Each row below holds a small network's activations on one input, seen along a few directions.
In each table, some parts of the input vary, and every possible input appears once, in random order.
Descriptions start from the smaller parts, as in this example, which fits no table here: one of 3 separate values, together with either a single point or one of 11 places along a line or (one of 5 places around a ring, together with one of 6 places along a line).
Shared parts are said once, and a part with two or three values counts as separate values.

Other details of the inputs shift rows strongly along three fixed directions, in all tables alike. That doesn't count.

Rows:
row 1: [ 10  15  -2 -20 -17   9 -20  37   8 -17  -4  -2]
row 2: [ 39 -10 -21  -3 -32  -4 -25  28  24  -4 -21  -7]
row 3: [-12  -6  -4   6  14  15  13   2  -9 -24   0  13]
row 4: [ 10  10   2  -9 -27 -24   3  -7   9  42  -6 -20]
row 5: [  6 -13 -19  -1  -7  -7  -2   9   7 -15 -14  -5]
row 6: [  3   5 -15 -17 -14  14 -15  21  19 -10  -4  -3]
row 7: [ 16  -4 -19 -26 -18  10 -17  27  17  -7 -11 -18]
row 8: [ 13 -20  -1  27  13 -12 -12 -36  14  12   1  -2]
row 9: [ 15  13   2   0 -29 -16 -22 -10  28  35  -1 -12]
row 10: [-32  15  14  -1  11  -7  33 -20 -19  14  10   1]
row 11: [ -4 -15  -7   5  20  -1  -6   2  -2 -30  -4   2]
row 12: [-25   7  23   0  21 -10  17 -18 -29  10  17   4]
row 13: [-28  12  29  -8  24 -13  24 -16 -34   8  16  -6]
row 14: [ 12 -21  13  41  25  -9 -10 -39  -3   8  10  14]
row 15: [ -5   9   0 -37  -1  18   2  37 -15 -18   0 -11]
row 16: [-16  11   6 -18  -7 -13  28  -9 -15  22   3 -19]
row 17: [  9   9  -1  -2 -27   3   0  -8  13  36   2  -6]
row 18: [-27  30  20 -19  -2 -10  11   0 -10  19  12  -7]
row 19: [  1   7 -13 -21 -27  13 -16  24  11 -10  -2  -1]
row 20: [  5   5  -5 -11 -15 -12   9  -4   7  26  -7 -20]
row 21: [ 10   6 -13 -28 -18  -3 -13  24  15  -2 -11 -24]
row 22: [ 21  -4  -5   6 -34 -20  -7 -16  14  39  -5 -10]
row 23: [ -8  -7   2   4   1  -1  17 -16 -13  15   6   2]
row 24: [-28   8   9  -7  31  21  30  12 -27 -25   7  12]
row 25: [ 17 -20  -4  44  12   0 -14 -14   8 -20  -4  29]
row 26: [  7 -12   0   9  -5  -1   9 -21  -5  21   3  -2]
row 27: [ -6  16  -2  -5 -20 -12   8 -12  14  36  -1 -11]
row 28: [-17  15   8 -19 -20 -18  22  -3 -18  31   5 -11]
row 29: [ 17 -21  -7  21  11  -5  -8   7  -2 -32 -13   8]
row 30: [  8 -13  -2  39   5 -13 -17 -50  27  24   5   9]
row 31: [ 11 -28 -10  31   7  -6   1 -35  10  15  -2   7]
row 32: [-28  29  13 -22  -4  -7  15  -8  -3  29  12 -13]
row 33: [ -2   5   2 -20 -21  -2   1  -8  -1  31   8 -16]
row 34: [ 18 -19  -1  39  34   8 -20 -17  17 -25  -2  17]
row 35: [  0   4   6  16 -10 -19 -13 -27  15  24   5   3]
row 36: [ -7  -2   2  13  15   0   4  12 -12 -37  -5  17]
row 37: [ 13  -8  -3  21   1   6   0 -22  15  18   0   5]
row 38: [-16 -11   0  -6  25  11   9   3 -17 -26   5   4]
row 39: [-24  14   4 -35  -2  -6   7  33 -22 -23  -1 -11]
row 40: [ 24  -5 -15  11 -18   2 -23  21  22 -14 -14  12]
row 41: [ -1  12  -7 -28  -9  20  -7  30   7 -16  -2  -8]
row 42: [ 13 -13   4  14  27  -1 -14   7  -2 -29  -5   6]
row 43: [ 16  -2  -6  -1  -5  19 -21  13  14 -11  -1   5]
row 44: [  2   7   5  13  -1  -8   9 -24  10  28   1  -4]
row 45: [ 29  -4 -12  10 -17   5 -22  22  20 -14 -14   8]
row 46: [-21  -7   7  -9  34  17  33  12 -38 -36   4   4]
row 47: [ -9   8  -2  -8 -21  -2  -2 -19  15  31   8  -8]
row 48: [ 17 -27 -11  40  13  14 -13 -13  10 -23  -4  28]
row 49: [  5  -3  -2  16  13   1  -5  15   2 -30  -9  16]
row 50: [-16  11  -3 -29 -15 -11  14  32 -18 -15  -8 -12]
row 51: [  7  -1   5  17  16   2  -1  11  -3 -26  -6  13]
row 52: [ -4 -27   4  26  42  15  -1 -13 -17 -32   7  22]
row 53: [ -8  10  16  10  10  -3  -3 -14  -2  13  12  11]
row 54: [-17  15  29  -9  20  -6  18 -12 -27  20  16  -4]
row 55: [-10  -2   9  -3  20   6  28 -12 -19  10   5  -4]
row 56: [  0   3   5  10  -2   5  -8 -22  12  28  11   7]
row 57: [ 23 -15 -27 -17 -26   8 -26  23  24 -14 -13 -15]
row 58: [ -1   6  -5 -30  -7  16  12  37 -16 -16  -6  -9]
row 59: [ -5  15  -3 -22 -18   4 -13  32   0 -21  -1   2]
row 60: [-20   5  10   0  27  22  22  13 -26 -25   7  19]
Description of these inputs: one of 2 separate values, together with one of 5 places around a ring, together with one of 6 places around a ring.
- Changing only the place on the ring of 5 turns row 22 into row 29. The same change can be made to row 59. Which row results? => row 35
- Changing only the place on the ring of 5 turns row 44 into row 51. The same change can be made to row 20. Which row results? => row 4
- Change only the choice among 2 separate values in row 24. List by row number the other rows that result. => row 6
- A walk changes only the place on the ring of 5. It starts at row 41 and steps to row 43. List the rest of the walk in order. => row 1, row 9, row 34
- A walk changes only the place on the ring of 6. It starts at row 56 and steps to row 19. List the rest of the walk in order. => row 52, row 33, row 15, row 43

Rows:
row 61: [ -6  13   5 -15 -15 -17 -11 -12   9  29   8 -16]
row 62: [ 13  -6  16  39  15 -14   2 -41   2  31   6  10]
row 63: [ 10 -26   0  29  34  19  -1  -9  -9 -29   2  21]
row 64: [ 16   7 -23 -28 -37  14  -6  45  13 -11 -15  -7]
row 65: [-16 -17   4  17  21  -7  27 -30 -21   4   6   5]
row 66: [  0   6 -11  -9 -44 -25   5   1  10  27 -10 -14]
row 67: [ 17 -42 -20  32  33   4  -6  -2  -2 -48 -17  11]
row 68: [ 17   3 -18  -4 -27   2 -27  31  21 -20 -14   5]
row 69: [ -5  25   3 -25 -25 -10  -1  15   6  18  -1 -16]
row 70: [  8  -6  -3  14   9  10 -11  19  -1 -37  -6  20]
row 71: [ 14  14 -14 -27 -45   1 -12  46  11  -4 -14  -8]
row 72: [-21  21  12 -13   7  -5   6   7  -8  -3   7  -1]
row 73: [  8  -5  12   7  12  -7   2  -9 -11   9   3   0]
row 74: [  2  16  -8 -15 -39  -2  -2  -4  22  37  -1 -11]
row 75: [-11  -4   6  21  31   8  -6   3  -8 -37   3  28]
row 76: [ -2 -17  -1  11  31  22  -1   5 -11 -39   3  17]
row 77: [-37  29  31 -14  13  -1  38  -2 -40  14  17   5]
row 78: [ 14   5 -13  -4 -33   2  -5   0  22  28  -5  -5]
row 79: [-15   9  25   2  16 -15  11 -33 -15  30  17  -5]
row 80: [  1   7 -12 -40 -23  18   4  45  -9 -15  -7 -13]
row 81: [-10  -1  -9 -32  -2  -6   9  44 -22 -44 -15 -13]
row 82: [  1  14 -19 -30 -36  13 -10  36  19 -11 -10  -8]
row 83: [ 14 -23   9  29  39   4  -8  -7 -11 -31   0  17]
row 84: [ 39 -37 -28  39  -6   7 -47 -19  47 -10 -10  14]
row 85: [ 55 -43 -26  39  -2   4 -40 -13  39  -3 -19   5]
row 86: [-10  -8   2  -4  28  24  10  18 -23 -40   4  12]
row 87: [  4 -15 -21   8  -6   1   7  10   2 -22 -14   4]
row 88: [-14  25   4 -21 -26  -6   0  11   2  14   4  -4]
row 89: [-41  28  13 -27   7  12  28   8 -23  -1  14   0]
row 90: [-11  17  15 -10   5  -3  15  11 -16   1   4  -3]
row 91: [-15  24  18 -12  -3 -10  16  -3 -12  22   8  -9]
row 92: [ -5  -5   9  14  14  -6  -1 -42  10  32  12  -5]
row 93: [  2  -5  19  20  15 -14   0 -38  -5  28  12   0]
row 94: [  1  -7   4   3  13   4   3 -14  -2  10   3  -6]
row 95: [ 24  -5  -8   9 -30 -22 -33 -25  37  40  -2 -14]
row 96: [  7  -5 -20 -19 -11  18 -17  32  11 -33  -8  -1]
row 97: [-19  15  22  12  18 -14  12 -30  -8  28  16   2]
row 98: [  7  -8   0   8   3  -3  -5 -26  12  26   4  -8]
row 99: [ 13 -12  -2  19  -3 -10 -14 -44  27  42   5  -8]
row 100: [-10   9  10 -22   1   2  18  -3 -14  20   6 -15]
row 101: [-24  16  13  -8  11  12  27  -2 -21   3  11   4]
row 102: [-16  -9   6   8  39  -2  23  19 -32 -57  -7  12]
- Changing only one part turns row 98 into row 68. The same change can be made to row 92. Which row results? => row 75
- Changing only one part turns row 80 into row 62. The same change can be made to row 86. Which row results? => row 91
- Describe the family of inputs behind these rows. => one of 6 places around a ring, together with either a single point or one of 6 places along a line
- List by row number the other rows that have the place on the ring of 6 in common with row 73. => row 61, row 79, row 81, row 83, row 93, row 95
- Change only the place on the line of 6 in row 78. List by row number the other rows that result. => row 64, row 74, row 82, row 89, row 101

Rows:
row 103: [ -1  -1  17   0  21   1  -5 -17  -6  12  12  -5]
row 104: [-13 -26   3  12  16 -37  38 -29 -35   6  -6 -12]
row 105: [-11  -5 -13 -35   4  18  23  38 -24 -34 -10 -13]
row 106: [-14   7  16   9  23   3   4 -15  -8   0  13   9]
row 107: [-24  14  -1 -36   2  31  35  43 -35 -30   2   3]
row 108: [  8 -11   3  26  27  -7  -8   9  -7 -42  -8  19]
row 109: [ 13 -11 -13  20   4  17 -15  16  11 -36  -9  23]
row 110: [ 16   2   6   8 -23 -28 -11 -27  15  51  -1 -16]
row 111: [ 17   7 -22 -27 -31  12 -39  38  34 -15  -9 -10]
row 112: [  5  15 -20 -41 -60   2   9  19  13  40  -8 -26]
row 113: [ -2   8 -20 -43 -36  10  14  34  -2   3 -10 -23]
row 114: [-15   5  16  10  26  14   1 -21  -4   4  19  13]
row 115: [-31  22  23   2  14  -5  30  -5 -27   1  12  13]
row 116: [ 13 -15  -4  28  21  17 -22   3  10 -37  -2  24]
row 117: [ 36 -16 -15  26 -16 -16 -40  -8  37   5 -14   3]
row 118: [ 27 -36 -27   9 -14 -13  -7 -24  23  21 -15 -23]
row 119: [-12 -17   4   4  21  -4  31 -33 -19  19   5 -11]
row 120: [-10   5  10   5  13  18   0 -18   2  12  16  11]
row 121: [-12  10  11  12  11 -10   9  -2 -10  -7   3  12]
row 122: [-12  17   8  -5 -12   5   7 -17   3  32  13   1]
row 123: [-13   8   6   7   8   7  14  13 -14 -22   0  20]
row 124: [ 33 -18 -13  23   1  -2 -40  -2  30 -16  -9   7]
row 125: [  2   6  11   3   0  -9 -15 -33  16  40  13  -8]
row 126: [-13  28  -3 -38 -27  -2  -1  40  -2  -7  -5 -13]
row 127: [ 23 -21  -3  17  27   8 -24  14   2 -45  -8   9]
row 128: [ -5  11   4   6 -11  -5  -1  -8   7  17   3   4]
row 129: [ -2  13  15  -3  -9 -27  12 -10  -9  29   1 -11]
- Describe the family of inputs behind these rows. => either a single point or one of 6 places along a line or (one of 4 places along a line, together with one of 5 places along a line)
- Change only the place on the line of 5 in row 120. List by row number the other rows that result. => row 103, row 111, row 114, row 125
